A small network was shown many inputs. Here are its activations along a few directions, one row for each input.
In each table, some parts of the input vary, and every possible input appears once, in random order.
A made-up example of a description, with smaller parts first: line(4) and (point or ring(11) or (values(3) and ring(5))).
Shared parts are said once, and a part with two or three values counts as separate values.
(in the rows, 128 means zero)

Other details of the inputs vary at random and push rows far along two fixed directions, the same in every table; ignore that.

Table:
x1: [139  97  92 167  84 161 165  99 169 140 128 100]
x2: [174 141  88  78 154 207 106  90 169 207 123  84]
x3: [104 125 139 126 152 127 115 123 112 115 100 170]
x4: [145 116 130 137  86 151 147 115 164 131 121 125]
x5: [111  88 104 152 114 181 169  94 142 140 111  99]
x6: [125  82 110 158 129 187 159 113 129 113 119 100]
x7: [173 131 107  28 159 109  90 156  79 146 152 110]
x8: [117 147 111 122 120 109 133 172 115 135 111 128]
x9: [167 161 113  58 192 104  94 148  73 151 148 116]
x10: [ 94 161 137 137 129  76 145 186  81 114 109 159]
x11: [ 94 143 156 170 101  58 160 145  91  82 110 159]
x12: [135 110 143 137 117  99 152 139 100  79 139 130]
x13: [118 146 132 134 122  87 126 215  85  92 115 147]
x14: [102  87 108 174  98 188 142 134 172 112  95 151]
x15: [ 99 152 177 112 131  89 129 160  81 108  94 168]
x16: [132 112  98 200 104 180 142 104 207 117 109 133]
x17: [ 78 125 182 132  96 102 159 176  98  76  92 174]
x18: [ 75 132 196 145 118 105  83 153 136 149 186 104]
x19: [ 99 127 135 111  94  78 141 194  87 106 112 153]
x20: [118 156 149 143 132  72 120 153 120  90 122 195]
x21: [159 140 121  59 186 112  97 121  66 146 138 112]
x22: [196 120  95  65 144 131 105 107 122 152 163  89]
x23: [119 148 163  73 163  71  44 155  79 149 225  78]
x24: [123 130 167 113 104 100 149 125 127  95 118 148]
x25: [174 161  97  81 165 113 121  86 126 175 155 101]
x26: [111  91 117 194  86 156 191  92 159 108 118 111]
x27: [ 65  94 160 193 127 153  88 119 178 148 181 109]
x28: [161  91  89  62 178 210 101  45 163 180 130 102]
x29: [153 125 106 193 133 160 156 107 148 121 134 105]
x30: [105 168 172 170 101  73 155 171 118  85 109 181]
x31: [ 96 103 112 197 115 174 171  99 135 135  92 112]
x32: [ 97 119 148 144  80 137 149 174 127 109  95 156]
x33: [159 136 139  21 165  78  91 102 111 118 153 156]
x34: [180 161 116  76 146  76 101 157 101 123 156 120]
x35: [121 144 164 145 114 107 145 109 124 110 108 149]
x36: [131 143 112 156  99 103 150 146 141 123 125 125]
x37: [120 120 119 113 150 161  70  69 153 217 214  29]
x38: [119 129 120 178 129 204 155 109 163 158  95 121]
x39: [112 101 127 209 115 166 152  75 172 101 101 149]
x40: [156 159 110  31 175 108  65 150 120 156 127 149]
x41: [165 133  83  88 195 199  93  69 160 192 128 111]
x42: [139  95 104 154 100 167 132  97 184 122 123 139]
x43: [139 114 127 182 128 136 151 101 119 103 126 114]
x44: [133 169 155 116 103  70 126 175 126 104 119 163]
Each input here is: line(4) and (point or (values(2) and ring(5))).
The inputs of x43 and x11 match in every part but the line(4) part. If x21 is changed in the same way as x43 into x11, which row does it become?
Answer: x31
The inputs of x8 and x2 match in every part but the line(4) part. If x25 is changed in the same way as x8 into x2, which row does it become?
Answer: x30
List by row number the other rows that have the line(4) part in common with x16.
Answer: x3, x14, x20, x27, x28, x33, x39, x40, x41, x42
Which other rows does x44 become when the ring(5) part takes its other values? List them by row number.
Answer: x4, x24, x30, x35
Which other rows does x23 become when the line(4) part takes its other values? List them by row number.
Answer: x18, x27, x37

Table:
x45: [152 134 117 100 135 123 133 118 122 127 117 136]
x46: [114 112 126 176 116 156 136 112 154 133 138 108]
x47: [153 117 105 118 150 182 107  69 164 182 157  76]
x48: [140 144 133  83 142 100 119 135 108 121 120 152]
x49: [171 129  98  85 152 155 122  86 141 159 126 112]
x50: [138 133 124 105 141 128 121 125 122 134 125 132]
x51: [119 163 159  77 132  34 114 196  65  88 123 179]
x52: [136 143 134  90 138  95 117 144 101 126 134 134]
x53: [ 86 103 136 223  85 154 164 144 153  98 111 132]
x54: [135 134 126 107 137 125 118 129 123 139 133 124]
x55: [158 115 102 117 151 180 112  68 159 178 159  73]
x56: [168 130 101  85 153 158 119  87 144 160 126 113]
x57: [ 77 103 147 229  88 151 157 136 156 100 119 131]
x58: [ 92 129 156 154 109  98 130 166 113  99 126 152]
x59: [106 161 171  83 128  33 101 198  71  96 141 169]
x60: [ 90 105 131 221  86 156 171 142 151  97 101 136]
x61: [ 95 107 129 217  89 158 172 143 152  94  94 144]
x62: [131 132 129 107 139 126 116 126 122 139 133 125]
x63: [131 140 138  95 137  94 110 145 105 128 144 129]
x64: [168 127  99  91 152 156 120  92 135 160 132 103]
What is each input in this table made of?
Answer: line(4) and line(5)
The inputs of x47 and x61 match in every part but the line(5) part. If x46 is changed in the same way as x47 into x61, which row does it become?
Answer: x51
Which other rows does x50 become when the line(5) part takes its other values? List them by row number.
Answer: x48, x57, x58, x62
